A small network was shown many inputs. Here are its activations along a few directions, one row for each input.
In each table, some parts of the input vary, and every possible input appears once, in random order.
A made-up example of a description, with smaller parts first: one of 4 places along a line, together with either a single point or (one of 2 separate values, together with one of 5 places around a ring) or one of 11 places along a line.
Shared parts are said once, and a part with two or three values counts as separate values.
(in the rows, 128 means zero)

Rows:
r1: [112 116  90  93 124 181 128 104  93 141 112  98 128 129 113 103 110  96]
r2: [ 98 155 131 110 126 129 151 119  95 140 139 103 129 119 128 129 112 122]
r3: [113  75  95 120 138 180 171 145  65  81 117 115 119 152 119  82 118 103]
r4: [129 165 141 146 115  90 134 127 144 109 147 131 118 122 123 141 130 117]
r5: [113 127 134 171 119 108 164 156 111  54 144 144 118 135 130 114 147 144]
r6: [181 132 142 136 117  95  87 112 207 168 103 156 128 114 124 173 144 164]
r7: [108 154 125 154 128 108 138 137 126  89 139 136 137 136 133 136 144 135]
r8: [167 141 139 142 110  83  99 130 207 137 121 163 130 134 127 147 146 134]
r9: [105 154 147 109 128 131 150 130 103 137 150 111 122 119 128 114 113 110]
r10: [145 116 168 100 132 129 110 112 106 209 145 103 127  98 136 144 106 138]
r11: [147  84 127  74 148 180  96 103 119 211 110 104 134 104 122 136 103 116]
r12: [127 147 151 135 129 101 104 117 158 155 138 136 141 113 136 158 131 138]
r13: [142 128 109 179 117  99 148 155 154  36 118 179 117 148 132 113 161 150]
r14: [158 165 115 152 103  92 122 131 191  93 120 162 113 138 125 135 143 129]
r15: [ 91 113 135 143 142 140 178 153  66  83 145 117 121 136 136  95 127 133]
r16: [ 97  82  86 121 144 192 159 132  60  87 106 117 127 148 120  82 127 117]
r17: [ 84 120 136 140 146 152 177 144  72  80 134 118 138 134 131 100 128 140]
r18: [139  92 117  89 134 181 114 116 112 187 121 101 137 134 122 112 107  93]
r19: [114  95  94 104 133 180 138 136  81 115 120  99 122 149 124  88 115  89]
r20: [145 167 100 154 110  92 121 118 182 101 112 159 124 140 120 143 154 143]
r21: [155 129 163 129 123 104 102 118 160 187 149 135 121  94 141 160 134 148]
r22: [158 142 128 142 125  90  92 119 202 135 109 163 136 133 134 161 141 144]
r23: [134  93 119  81 130 179 110 108 114 179 113  97 148 133 113 123 105 102]
r24: [102 135 124 169 133 111 157 143 104  54 129 154 130 131 135 123 145 150]
r25: [129 129 104 179 128 103 138 147 157  34 110 172 125 146 124 118 161 161]
r26: [ 86 141 136 118 149 143 150 141  88 114 137 114 138 135 137 114 123 123]
r27: [139 138 155 136 116  92 107 129 156 153 149 133 126 120 131 153 123 133]
r28: [139 154  99 160 122  98 131 145 171  76 105 165 131 155 129 139 156 144]
r29: [113 169 124 144 129 103 136 120 143 118 142 138 127 124 126 146 136 133]
r30: [131 117 164 100 142 132 106 108 111 211 137 100 135  95 128 153 109 149]
r31: [157  72 129  80 131 175  93 107 116 210 123  86 122 106 117 122 103 111]
r32: [188 128 151 139 116  93  85 114 208 167 119 158 123 113 129 158 152 151]
r33: [117 132 150 104 139 133 129 122 112 181 139 100 142 121 138 148 101 131]
r34: [124 114 103  92 116 174 135 117  96 140 118 103 119 135 108  98 109  84]
r35: [114 151 128 155 128 103 135 148 125  91 146 141 118 137 142 127 139 126]
r36: [148 135 155 126 130 104  95 109 153 185 132 140 127  91 143 174 126 156]
r37: [124 127 157 104 131 128 124 125 109 178 149 101 134 116 146 133 106 118]
r38: [ 97 135 136 126 131 136 152 146  80 115 142 105 128 136 132 105 117 117]
r39: [108  93  99 103 135 180 137 129  86 109 112  91 138 148 107 101 117  97]
r40: [143 155 114 162 124  98 118 150 178  71 117 173 121 150 131 119 153 131]
What do these inputs look like to the network?
> one of 2 separate values, together with one of 4 places along a line, together with one of 5 places along a line
The inputs of r16 and r17 match in every part but the place on the line of 4. If r34 is changed in the same way as r16 into r17, which row does it become?
> r9
A walk changes only the place on the line of 5. It starts at r3 and steps to r19. List the rest of the walk in order.
> r34, r18, r31
Which other rows does r21 become when the choice among 2 separate values takes its other values? List them by row number.
> r36
Which other rows does r3 become when the place on the line of 4 takes its other values? List them by row number.
> r5, r13, r15

Rows:
r41: [111 128  83 131 121 148 168 145  94  66 120 118 106 156 106  74 134  90]
r42: [108  94 147  59 142 193 116 109  65 217 144  58 140 115 121 105  85  71]
r43: [120  93  89 139 130 163 169 151  83  60 112 133 105 143 121  83 138 127]
r44: [124 149 144 168 117  76 124 152 161  71 144 154 141 157 132 132 143 118]
r45: [134 120 144 170 138  93 137 167 150  72 133 168 127 147 143 133 147 157]
r46: [ 80 179 123 131 134 120 157 126 101  96 139 115 138 133 131 123 127 126]
r47: [121  59 155  66 138 200 128 108  51 219 137  74 146 104 131 115  93 115]
r48: [167 149 161 150 126  86 108 122 174 171 139 162 104  87 151 168 140 174]
r49: [ 88 141 124 140 143 133 162 134  87  93 132 127 138 126 141 135 130 163]
r50: [160 140 107 114 106 118  82  93 197 153  98 136 147 135 107 148 132 112]
r51: [169 102 108 125 113 129  85 105 187 149  93 144 145 130 115 161 138 151]
r52: [155 182 150 143 130  76 100 124 187 169 146 146  98 103 137 158 130 133]
What do these inputs look like to the network?
> one of 2 separate values, together with either a single point or one of 5 places along a line
The inputs of r48 and r52 match in every part but the choice among 2 separate values. If r49 is changed in the same way as r48 into r52, which row does it become?
> r46
Which other rows does r42 become when the choice among 2 separate values takes its other values? List them by row number.
> r47
Which other rows does r51 become when the choice among 2 separate values takes its other values? List them by row number.
> r50
